A small network was shown many inputs. Here are its activations along a few directions, one row for each input.
Each table varies a few parts of the input and shows all the possible inputs, shuffled.
Descriptions start from the smaller parts, as in this example, which fits no table here: one of 6 places along a line, together with either a single point or one of 9 places along a line or (one of 2 separate values, together with one of 8 places around a ring).
Shared parts are said once, and a part with two or three values counts as separate values.
(in the rows, 128 means zero)

Other details of the inputs shift rows strongly along two fixed directions, in all tables alike. That doesn't count.

Table:
x1: [113 173 109 152  88 145 123 146  85 117 170]
x2: [219 140 125 121 132 123 186 114 106 162  81]
x3: [ 96 180  96 157  74 172 162 145 117  99 160]
x4: [102 151 104 118 137 151 145 158  73 134 117]
x5: [190 133 154 111 152 140 171  88 198 125 109]
x6: [ 69 147 130 149 108 125  84 148 135 108 156]
x7: [ 70 131 122 139 112 116  79 149 118 115 156]
x8: [197 126 174 107 143 136 164  84 172 106  94]
x9: [158 163 170 131 117 151 162  82 196  81 143]
x10: [ 81 237 127 184  54 181 117 133 132  96 220]
x11: [172  79  89 118 143  98 143 159  37 174  79]
x12: [ 52 111 106 145 116 128  80 153 129 126 171]
x13: [168 159 167 126 124 149 155  71 191 102 130]
x14: [ 80  67 117 123 149 100  88 175  82 136 111]
x15: [101 160 137 147 103 152 129 108 192  99 179]
x16: [144  73 113  98 170  93 112 142 112 174  86]
x17: [104 102 116 120 136 106  95 139 121 151 130]
x18: [142  70 137 103 172  92 123 143  96 151  66]
x19: [143 139 140 129 134 144 135 107 186 120 132]
x20: [205 133 130 110 136 120 171 123  86 171  82]
x21: [114 110 117 123 149 117 112 135 142 147 118]
x22: [ 67 129 121 148 110 134 107 135 142 104 183]
x23: [ 88  79 120 125 149 100 108 162 100 132 120]
x24: [250 163 141 114 129 148 193  80 124 128  87]
x25: [165 170 163 130 121 155 154  73 210 107 134]
x26: [ 84  83 119 121 145  98  87 158  89 139 115]
x27: [140  51 126  98 166  98 120 133  95 154  92]
x28: [ 69 125 115 138 113 114  81 141 119 125 163]
Description of these inputs: either one of 2 separate values or one of 6 places around a ring or (one of 4 places along a line, together with one of 5 places along a line).

Table:
x29: [ 20 146 109 152 106 137  67 138 153 107 193]
x30: [ 87  20  98 102 174  72  47 182  51 180 111]
x31: [224 147 148  98 172 138 184  95 120 161  64]
x32: [129 128 108 124 130 106 113 163  81 147 110]
x33: [124 203 180 160  91 177 137  68 232  49 171]
x34: [201 113 174 105 153 118 177  99 179 154  82]
x35: [161 197 130 146  91 177 176  84 173 103 173]
x36: [ 92 108  79 123 128 136 107 167  66 160 130]
x37: [ 20  69  58 151 119  90  46 210   4 172 175]
x38: [ 12  79  56 141 111  83  41 206   7 173 154]
x39: [139 222 162 177  64 182 163  85 180  58 200]
x40: [ 25 206  83 195  51 182  91 164 142  94 217]
x41: [ 10 213 108 188  74 167  92 169 118  83 210]
x42: [130 174 128 149  88 166 167 113 147  85 171]
x43: [ 63  47 124 106 163  89  94 183  67 160 116]
x44: [130 162 158 139 115 149 118  81 200 100 152]
x45: [219  85 158 103 167 107 144 100 164 147  66]
x46: [210 109 165 109 157 119 158  78 183 133  70]
x47: [139  88 133 109 163 104 132 117 150 143  83]
x48: [ 92  64  82 113 145 121 117 192  37 159  97]
x49: [ 21 208  97 198  35 146  76 154 134  90 221]
x50: [157 103 151  98 156 123 154 104 174 108 107]
x51: [188 109 125  84 168  99 135 130  71 170  70]
x52: [199  87 141  89 175 106 167  99 176 137  77]
x53: [155  75  83 115 148 101 145 157  66 172  98]
x54: [ 96  66 126 126 153  98  80 157  99 129 122]
x55: [228 120 165  84 159 119 179 111 100 133  53]
x56: [158 195 162 142  79 157 164  84 164  78 140]
x57: [ 96  72 129 103 156  95  99 161 101 179 124]
x58: [133 181 155 129 115 160 141  77 231  86 175]
x59: [247 102 143 112 151 110 187 101 111 160  74]
x60: [129 244 143 171  85 177 156 110 188  94 165]
x61: [188  80 166  82 183 113 168  87 155 123  55]
Question: Describe the family of inputs behind these rows.
Answer: one of 3 separate values, together with either a single point or one of 4 places along a line or one of 6 places around a ring
Question: Changing only the choice among 3 separate values turns x34 into x57. The same change can be made to x59. Which row results?
Answer: x37
Question: A walk changes only the place on the ring of 6. It starts at x32 and steps to x60. List the rest of the walk in order.
Answer: x40, x53, x59, x49
Question: Change only the choice among 3 separate values in x33. List by row number the other rows that result.
Answer: x44, x46
Question: Which other rows agree with x33 in the choice among 3 separate values? List them by row number.
Answer: x39, x41, x42, x43, x48, x50, x54, x55, x56, x61
